Each row below is a small network's average activation on inputs in which a field has the value named, seen along a few directions.
Values that are neighbours, or in one group, have similar rows; names and order tell nothing.

Other fields shift rows strongly along one fixed direction, in all tables alike. That doesn't count.
To show where, the next rows are all for the same value of a field, averaged over different records:
[ 1.9  2.7  8.3 15.8  5.5  0.0 -6.9  0.0 12.8  2.2 -4.6 -6.6 -5.0 -6.6
 -4.6]
[  0.4  -2.9  11.1  16.9   7.5   1.1  -6.0  -1.9  13.1   1.7  -1.9  -5.3
 -15.2  -8.7  -7.0]
[  0.5   4.5  17.7  24.2  13.7   9.8 -10.9  -4.1  18.0  -4.5  -4.9   0.0
 -14.2  -2.6  -9.6]
[ -6.8  -0.7  -6.3 -14.9  -7.8  -9.1   3.7   6.9 -13.7   6.0  -2.3  -7.0
  18.8   0.8   9.7]
[-10.9  -4.3   2.3  -6.2  -1.3  -5.2   1.9   0.0  -0.4  -2.2  -5.4  -2.6
   4.3  -3.3  -1.2]
[-11.6  -5.6 -11.1 -16.3  -5.9 -11.0   0.7   3.1 -10.1   6.3   1.9  -7.0
  12.7  -3.3   5.0]
[-0.8 -0.8 11.9 16.6  5.4  2.2 -2.0 -3.5  6.3  0.6 -4.9 -6.4 -9.9 -3.8
 -5.8]
[-2.2  4.0 12.9 18.5 10.7  8.3 -4.1 -5.7 10.1  0.5 -6.6 -1.8 -4.3  2.5
 -8.0]

Field Neno:
e5: [  4.0   9.7  15.5   8.4   8.5   5.3 -10.7   9.0  12.9  -3.3   0.3   0.0
  -6.7  -7.2  -4.7]
e3: [ -9.6  -6.5 -48.5 -75.0 -33.6 -26.5  17.8  20.8 -47.1  19.9  11.3  -9.4
  52.5   9.1  40.4]
e4: [  0.1   1.9 -17.2 -34.3 -17.5  -0.4   8.1   9.5 -23.1   1.2  10.0   2.1
  12.1   7.9  20.0]
e2: [ 11.5   3.7   3.6   5.7   4.7  16.4  10.5  -8.9  10.1 -14.8  10.4  26.5
 -17.7  12.4 -11.2]
e1: [ 12.1   5.0  21.5  25.4  18.7  10.5 -13.2  -2.0  25.4  -3.6  -6.5  -3.3
 -16.6  -7.7 -10.8]
e7: [ 17.3  -3.4 -25.8   9.6  -9.7   3.3  13.0 -21.3 -15.6 -15.3  10.7  27.6
  -8.5  16.2  -8.3]
e6: [-6.2 -7.2  4.2  5.5  1.0 -4.6 -1.9 -2.0  1.5  5.4 -7.5 -6.8 -2.5 -5.7
 -4.0]
The values of Neno form a line.
Fewest steps between e6 and e7? -> 6
List every value one step from e4, in the order listed. -> e3, e2

Field Disa:
f6: [  3.3   8.2  40.4  81.6  35.2  21.8  -5.3 -50.3  49.0 -46.9 -13.1  28.8
 -64.6   2.4 -51.4]
f5: [ -9.1 -13.7 -45.7 -78.2 -19.9 -30.6  19.3  26.2 -30.5  15.7  27.2   0.9
  47.4  -3.6  28.1]
f3: [  6.2  -0.1 -29.5 -26.4 -25.5  -2.1   2.1   5.3 -13.0   5.0  11.1   7.0
   0.4   7.0  24.3]
f1: [-21.3  13.8  37.8  37.1  31.3  -5.3 -39.2   4.4  27.0   9.3 -36.4 -37.3
  17.0 -22.2 -16.0]
f4: [ 13.8   7.1  17.7   7.2   2.0  13.8  -4.9  18.1  14.3  -1.2  16.0   7.2
 -24.6  -5.8   1.2]
f2: [ 40.1   4.4  11.8  70.6  14.6  23.3   3.8 -34.3  15.6 -24.5  -5.4  28.9
 -39.9  13.7 -34.8]
f7: [-33.1 -19.7 -32.4 -91.8 -37.9 -20.9  24.1  30.6 -62.4  42.7   0.5 -35.5
  64.3   8.5  48.5]
The values of Disa form a line.
List every value one step from f5, in the order listed. -> f4, f7
List every value one step from f6, in the order listed. -> f2
